These are the activations of a small neural network, seen along a few directions. Each row is one input.
Each table varies a few parts of the input and shows all the possible inputs, shuffled.
A made-up example of a description, with smaller parts first: ring(5) and (point or line(11) or (values(2) and line(6))).
Shared parts are said once, and a part with two or three values counts as separate values.

Other details of the inputs vary at random and push rows far along two fixed directions, the same in every table; ignore that.
These rows show it; all are for the same input, with only those details redrawn:
[-31  -6  -4  -8  23  15  12   3  -5  -4  10 -18]
[ 29  -2 -12  16  12  15 -21  -3  10  -8  -3  29]
[ 29  -2 -12  16  12  15 -21  -3  10  -8  -3  30]
[ 29  -2 -12  16  12  16 -21  -3  10  -8  -4  29]
[ 12  -5  22  -3 -40 -16  26  -6  -3   8   7 -14]
[-9 -5 -4  0 14 12  4  0  0 -4  6 -4]
[-11  -5  -6   0  19  15   1   1   0  -5   5  -2]
[-25  -5  -7  -5  26  18   6   3  -3  -5   8 -12]

Table:
x1: [-19  -1   5  -1   0  -5  17   0   3   4  13 -17]
x2: [-10   1   1 -13  33  -5 -10   5  -3  -4 -23  14]
x3: [-13   4  -7   3   8  13  -7  -5   3  -2  12 -10]
x4: [ 19  10 -18  12  10  -5 -31   8   8  -3 -15  33]
x5: [ 28  -2  17   7 -39 -19  17  -8   5   9   1   2]
x6: [ 21  11   9  -1 -46 -23  -8   0  -4   9  -7  -2]
x7: [-14   7 -10  -9   7   5 -10   8 -10  -1  -7  -5]
x8: [-32  -1  -6  -8  20  18   7  -1  -5  -3  13 -22]
x9: [-21   4   1 -13  -1 -12  10  11  -9   5 -10 -14]
x10: [ 11   9  -1   3 -22 -19 -13   3  -1   6  -7   7]
x11: [  1  -8  24  -8  -1 -13  19 -10   2   3  -4  -1]
x12: [  8  -6  17  -3 -31 -12  23  -5  -4   6   8 -13]
x13: [-19   1   2 -16  -3  -8   8  11 -13   2  -7 -14]
x14: [ 14   2   1  13 -14  -5  -6  -8   9   3   9   6]
The inputs of x8 and x7 match in every part but one. If x14 is changed in the same way as x8 into x7, which row does it become?
Answer: x10
What is each input in this table made of?
Answer: values(2) and (point or ring(6))

Table:
x15: [-47  -8  -8  -4  58  27   3   0   2 -11  20 -15]
x16: [-31   2  13 -16   2 -18  15   0  -4   7   0 -21]
x17: [-12  -2  13 -15  -2  -9  16   0 -10   5  -9  -8]
x18: [ 10   4 -24   8  14  37 -27  -4  -2  -9   7   5]
x19: [ -3   3 -29   3  32  21 -29  15  -3  -9 -11  17]
x20: [  5 -13 -15   4  38  37 -17  -4   5 -14   7  19]
x21: [  4   2  13 -12 -17  -9   5  -4  -8   2 -13  -6]
x22: [ 12  -3  13  11 -41 -16  26  -9   4  11  19 -12]
x23: [  0  -8  18  -6 -31   1  33  -9  -2   2  15 -26]
x24: [  6  -1  14   9 -24 -13  28  -7  11  12  15 -11]
x25: [ 25  -1  29  -9 -40 -27  17  -6  -5   9 -15  -1]
x26: [-50  -3 -18 -16  55  20  -1  15 -12  -8  -5 -12]
x27: [ 38   2  -6   8 -17  -8 -15   5   1   0 -16  26]
x28: [ 32   8  -5  13 -20 -17 -20   3   7   4  -9  25]
x29: [ -2   5  -9   3  33   4 -26  -1   8  -5 -12  19]
x30: [-32   6  -3 -10  27  -1   0   7  -3  -1   1  -6]
x31: [ 22  -8  26   5 -46 -14  17 -16   2   7  18  -6]
x32: [ -7 -12   6  -2  18  10  20  -4   5  -3   5  -6]
x33: [ 34   2   2   6  -4  -3 -20  -5   2  -1 -22  27]
x34: [ -9   1  -4  -8  -6  -3   4  12 -10   1  -7  -7]
x35: [ 37   1   4   6 -12  -8 -12   0   1  -1 -18  31]
x36: [ -5   7  -9   3  27   4 -25  -2   6  -3 -12  14]
x37: [-34  -8  22  -8  -4 -12  41  -7   2   7  19 -37]
x38: [  6   3   5  -7 -32 -12   7  10 -11   5  -5 -12]
x39: [ 17   0 -13  23  12  19 -19 -11  16  -7  10  16]
x40: [ 18  10 -13  11 -11  -6 -25   7   5   1  -6  18]
x41: [  3  10 -23  14  11  28 -30  -8   3  -4  15   0]
x42: [-21 -10 -12   3  24  23  15   2  -1  -5  13 -11]
x43: [-20   4  -2  -5  10  -8  -2   6  -2   2  -1  -3]
x44: [-37   6  16 -22 -10 -16  19  -2  -9   7   3 -36]
x45: [ 42 -11   8  14  -3  10  -5  -9   7  -9   0  27]
x46: [ 17   9 -12  12  -9  -8 -22   6   5   1  -7  20]
x47: [-13 -10  13  -5 -10  -2  42  -2   0   7  12 -26]
x48: [-24  -2  -3 -15  11  -1   9  12 -11  -4  -4 -13]
x49: [-13   4   1  -6  -7 -18   4   5  -4   2   1  -9]
x50: [ 32  11  -8  15 -27 -12 -26   5   6   3  -8  20]
What is each input in this table made of?
Answer: values(2) and (point or ring(6) or line(11))
The inputs of x49 and x48 match in every part but the values(2) part. If x15 is changed in the same way as x49 into x48, which row does it become?
Answer: x45
Change only the line(11) part in x30. List by row number the other rows that result.
Answer: x16, x28, x29, x36, x40, x43, x44, x46, x49, x50

Table:
x51: [ 48  -3  -2  23 -11   7 -15 -12  14  -3   2  31]
x52: [-26  -6  27 -20 -29 -19  44  -1 -12  10  11 -40]
x53: [ 30   6  -5   7  -3  -8 -24   2   4  -1 -19  30]
x54: [-35  -6  20 -14 -27  -6  45  -4 -10   9  27 -51]
x55: [ 18  -1  23  -5 -42 -26  17  -4  -4   9  -4  -5]
x56: [12 -7  9  6 -8  3 11 -9  5  0  9  0]
x57: [ -1   1 -20   9  36  22 -22   2   7 -10  -2  17]
x58: [-43  -4   4 -20  23   1  19   6 -10   0   1 -26]
x59: [-13   5 -25   4  35  20 -25   7   2  -8  -1   9]
x60: [-13   1 -22   5  38  24 -19   4   4  -9   2   8]
x61: [ 27   7  15  -1 -49 -30   2   0  -3  11 -10   3]
x62: [-58   3  -1 -25  22  -2  16  13 -15   2   1 -35]
x63: [-50  -7   0 -12  21  17  26   1  -6  -1  23 -39]
x64: [-12   3 -21   2  40  19 -22   6   2  -9  -5  12]
x65: [ -5  -8 -14   9  46  29 -10  -3   9 -12   5  14]
x66: [ 46  -2   1  16  -7  -2 -17  -7  11  -3 -11  36]
x67: [  8   5 -23  10  28  17 -31   4   6  -8  -7  24]
x68: [ -3   2   8 -10  -5 -16   4   4  -5   3 -12   0]
x69: [ 39   3  14  10 -54 -20   4  -7   2   9   2   5]
x70: [ 34   9  12   3 -55 -30  -4  -1  -2  11  -9   7]
What is each input in this table made of?
Answer: line(4) and line(5)
The inputs of x57 and x52 match in every part but the line(5) part. If x51 is changed in the same way as x57 into x52, which row does it become?
Answer: x56
Change only the line(5) part in x64. List by row number the other rows that result.
Answer: x55, x58, x59, x67
